These are the activations of a small neural network, seen along a few directions. Each row is one input.
Each table varies a few parts of the input and shows all the possible inputs, shuffled.
A made-up example of a description, with smaller parts first: one of 4 places along a line, together with either a single point or one of 9 places along a line or (one of 2 separate values, together with one of 5 places around a ring).
Shared parts are said once, and a part with two or three values counts as separate values.

Other details of the inputs shift rows strongly along two fixed directions, in all tables alike. That doesn't count.

Table:
x1: [ -6 -10  -1   5   0  -1   4  -5  -3   5   5]
x2: [ -7 -13   0  11  -3  -7   5   0  -4   5   4]
x3: [ 9 -1  3 -4 -2  0  4  3  7  5  6]
x4: [-5 -9 -3  1  3  4  5 -4 -4  5  6]
x5: [-6 -9 -2  4  3  2  7 -3 -2  6  5]
x6: [11 -2  1 -7 -3  3  2  2  6  3  8]
x7: [ 8 -1  3  0 -2 -1  5  5  9  6  5]
x8: [ 9 -3  4 -4 -4 -3  1  1  6  4  7]
x9: [ 8 -4  6  0 -5 -8  3  2  5  2  6]
x10: [  7  -6   5   6  -7 -11   3   6   7   4   5]
x11: [12 -5  4 -6 -7 -4  0  1  1 -1  9]
x12: [ 8 -1 -1 -2 -1  1  6  5 12  8  2]
x13: [ 15  73  -3  13 -13   4 -55  36 -86  19 -98]
x14: [12 -2  0 -8 -5  6  2  3  4  1  7]
x15: [-37  64   7  -3  46   7 -31 -27  30 -81 -24]
x16: [ -3 -12  -1  -1  -2   0   1  -5 -10  -1   9]
x17: [ -2 -13  -1  -3  -3   2   1  -6  -9  -5  10]
x18: [ -6  39   1  -9 -28 -13 -29  38 -81  35 -83]
x19: [ -7 -11   0   7  -2  -6   5  -3  -5   3   6]
x20: [ 8 -3  4  0 -4 -5  2  2  7  6  5]
x21: [-6 -9 -6  3  3  4  7 -2  1  8  2]
x22: [-8 -8 -2  6  1  1  8 -1 -1  7  4]
x23: [  7  -4   5   3  -6 -10   3   3   6   2   7]
x24: [ 5 -3  4  5 -5 -8  3  5 11  6  4]
x25: [11 -3  2 -6 -6  0  0  0  3  2  8]
x26: [-2 -9 -8 -3  2  9  5 -3 -4  6  5]
x27: [13 -6  4 -7 -9 -1  0  0  0 -4  9]
x28: [10 -5  5 -3 -5 -7  1  0  3  0  8]
x29: [12 -2 -3 -8 -2  5  3  3  8  4  6]
x30: [10 -2 -1 -5  0  2  4  3 10  6  4]
x31: [ 7 -1 -1  0 -2 -1  6  6 13  8  2]
x32: [ 13  -2  -4 -10  -4   7   2   3   6   3   4]
x33: [ -8 -10  -1   7  -1  -2   5  -3  -2   6   5]
x34: [ 5 -2  2  4 -3 -4  5  7 12  7  3]
x35: [-4 -9 -6 -1  4  6  6 -3 -1  6  4]
x36: [-2 -9 -4 -3  0  9  4 -4 -7  1  8]
x37: [-4 -9 -4 -2  1  7  4 -4 -5  3  8]
x38: [-10 -11  -1   9  -1  -4   5  -2   0   6   4]
x39: [-7 -8 -6  5  2  3  8  0  1  9  1]
x40: [ 5 -2 -1  2 -2 -3  6  7 16  8  1]
x41: [ -4 -12   1   2  -1  -3   3  -5  -8   1   7]
x42: [-8 -9 -6  7  2  1  8  1  4  8  0]
x43: [-36  60  12  -1  44   0 -33 -30  27 -88 -21]
x44: [ 6 -2  4  2 -5 -6  3  3  8  6  5]
x45: [ -5 -10  -1   2   0   1   3  -5  -6   5   6]
x46: [ -3 -11  -2  -1  -2   3   1  -5  -8   3   8]
x47: [13 -4  2 -7 -8  2  0  0  2  0  8]
x48: [ -8 -10  -3  10   0  -1   8   2  -1   9   2]
x49: [-34  63   2  -4  45   9 -30 -25  29 -76 -28]
x50: [ -2 -11  -3  -3  -3   6   1  -5  -9   1   8]
x51: [ -1 -10  -9  -5   1  11   4  -3  -5   3   5]
x52: [ 6 -1  2  2 -3 -3  5  6 10  7  4]
Description of these inputs: one of 4 places along a line, together with either a single point or (one of 2 separate values, together with one of 6 places along a line).
Changing only the place on the line of 4 turns x49 into x43. The same change can be made to x12. Which row results?
Answer: x9
Changing only the place on the line of 4 turns x36 into x17. The same change can be made to x3. Which row results?
Answer: x28
Change only the choice among 2 separate values in x50. List by row number the other rows that result.
Answer: x47
A walk changes only the place on the line of 4. It starts at x29 and steps to x6. List the rest of the walk in order.
Answer: x25, x11

Table:
x53: [-14  -8   1 -10  13   0  19 -10  23   4   6]
x54: [  5 -23   9  22 -16 -17   8  12 -18  38  13]
x55: [-11 -12  -3  10   5  -3  21   6  15  28  13]
x56: [-23  -2   1 -26   1   8  10  -3  18 -26   7]
x57: [ 23 -38  -9  29  27  19  26 -27  43   7  60]
x58: [ 21  19  -9  15 -20  -3 -20  23 -57  23 -52]
x59: [ -5  -1  -4  29   8  -5  -1  -7  14 -17  13]
x60: [  3  -8  -7  14  12  10   1 -10  18 -17   5]
x61: [-24  44   1  -2  21   3 -14  -4   6 -13 -37]
x62: [ 16 -20  -9  -5  -4   6  20  14 -14  41   8]
x63: [ 24 -35 -11  42  -1   5  12 -14  14   7  42]
x64: [  4  21  -4  -5  -6  20 -12  13 -24  -8 -26]
x65: [-36  29  21   0  30 -12 -15 -32  31 -58   0]
x66: [ 21 -32  11  -1 -24   2  14   5 -25  32  31]
x67: [ 26 -21 -14   0 -31   3   5  35 -47  53 -20]
x68: [-41  59   6  -2  29  -2 -19   1   8 -27 -44]
x69: [-29  -1  15 -34  14 -10  -5 -32  30 -41  23]
x70: [-34  21  -1 -16  -6 -12  -7  11  -3  -8 -45]
x71: [  3 -12  -2   6  12  15   9 -23  25 -41  44]
x72: [ 31 -29 -15  41  -7  15   5   9  -4  32  15]
x73: [ 12  33  -3  -7  -3  21 -12  20 -39  21 -33]
x74: [ 11 -59  -7   8   3  -1  32 -17  33  -7  68]
x75: [ 20   6  -8   8  11  15  -1   8 -16  21  -4]
x76: [ 30 -44   1  19  13  12   8 -38  29  -8  78]
x77: [-13  24  15 -26 -12 -19 -16  18 -45   7 -43]
x78: [ -4  16  -7 -13  24  18  -9 -21  21 -16   7]
x79: [-38  27   4 -17  -9 -21 -12   5  -8 -18 -44]
x80: [-16  21   0 -18 -19 -19 -11  17 -36   4 -55]
x81: [ 73  17  10   7 -25 -10  -7  33  20  25   1]
x82: [ 26 -40   9  22  11  17  19 -30  24 -14  80]
x83: [-32  19   1 -43  17   3  -3 -17  24 -22  -8]
x84: [-27 -17   1 -11  13  -2  19 -21  45 -32  17]
x85: [ 10   8 -11   5   2  11 -11  11 -16  -2 -16]
x86: [-29  35  -3 -27  22  11 -26 -20  22 -57 -24]
x87: [  4  23  10  -1   6  -5 -21   3 -30 -11 -18]
x88: [-17  24  -2  -8  19  -2 -12 -14   9 -52  -6]
x89: [-11   9   2 -24 -20  -2  -1  13 -26  -5 -20]
x90: [-31  18  19  16  32 -12  -7 -28  37 -50  20]
x91: [ -9   5  -6 -29 -18  -7 -15   5 -21   0 -22]
x92: [  4 -17  -9  36  10   9   8  -2  23  -1  22]
x93: [ 13 -53 -11  32 -11   2  29   8  18  37  40]
x94: [-42  11   1 -43  14   2  -5 -23  39 -53  -4]
x95: [ 18 -10 -10  11 -23   0  10  29 -37  74 -23]
x96: [ -1 -18  -5  18 -21 -15   9  16 -14  27   0]
x97: [ 57 -28 -23  23 -29  14 -10  14 -48  49  10]
x98: [-19  11   5 -30   6  10  11   1   6  -5   0]
x99: [ -2  11  12   0 -28 -21 -13  24 -52  40 -44]
x100: [ 52  21  17 -19 -43 -24  -3  49   5  41 -28]
x101: [ 16 -36   9  10 -11 -12  14  -2 -10  27  23]
x102: [-15  33  16  -3  13 -11 -23 -10 -12 -29 -29]
Describe the family of inputs behind these rows.
Answer: one of 2 separate values, together with either a single point or (one of 4 places along a line, together with one of 6 places along a line)
Changing only the choice among 2 separate values turns x74 into x88. The same change can be made to x98. Which row results?
Answer: x73
Changing only the choice among 2 separate values turns x57 into x53. The same change can be made to x60. Which row results?
Answer: x84
Change only the place on the line of 4 in x91. List by row number the other rows that result.
Answer: x69, x83, x94
Change only the choice among 2 separate values in x67. List by row number the other rows that result.
Answer: x85

Table:
x103: [  3 -26  -7  11   0   6  15  -5   2  19  22]
x104: [-29  50   9   2  39   0 -26 -25  28 -72 -15]
x105: [  0 -27   0  13  -1  -2  12  -8   4  11  25]
x106: [-27  49   7  -8  37   7 -27 -28  25 -74 -13]
x107: [  7 -31  -3   5  -5   5  13  -7  -5  13  25]
x108: [ 12  42  -1 -15 -32  -8 -25  51 -73  53 -85]
x109: [ 22 -25  -2   1 -13   3  12   2   4  18  25]
x110: [ 17 -22  -4   6  -6   5  14   4  11  21  21]
x111: [ 15 -23   2  10  -7  -3  13   1  14  12  25]
x112: [-25  29  13 -20   7 -15  -6  -3  16 -29 -21]
x113: [  8 -26  -2  10  -4  -3  13  -4  13   8  25]
x114: [ 15 -29  -5   5 -10   5  12   1  -8  20  23]
x115: [ 13 -28  -4   1  -6   4  13  -4   8   9  27]
x116: [-30  55   4  -2  39   8 -26 -22  24 -66 -24]
x117: [ 11 -25  -8   8  -4   5  14   0   9  17  20]
x118: [  7 -27  -3  14  -6  -2  13  -1   3  15  25]
x119: [ 18  40   1 -20 -40  -9 -29  50 -82  53 -82]
x120: [-35  25   3 -20  12  -5  -6  -4   7 -27 -24]
Describe the family of inputs behind these rows.
Answer: one of 3 separate values, together with either a single point or one of 5 places along a line
Changing only the choice among 3 separate values turns x111 into x110. The same change can be made to x105. Which row results?
Answer: x103
Change only the choice among 3 separate values in x104. List by row number the other rows that result.
Answer: x106, x116
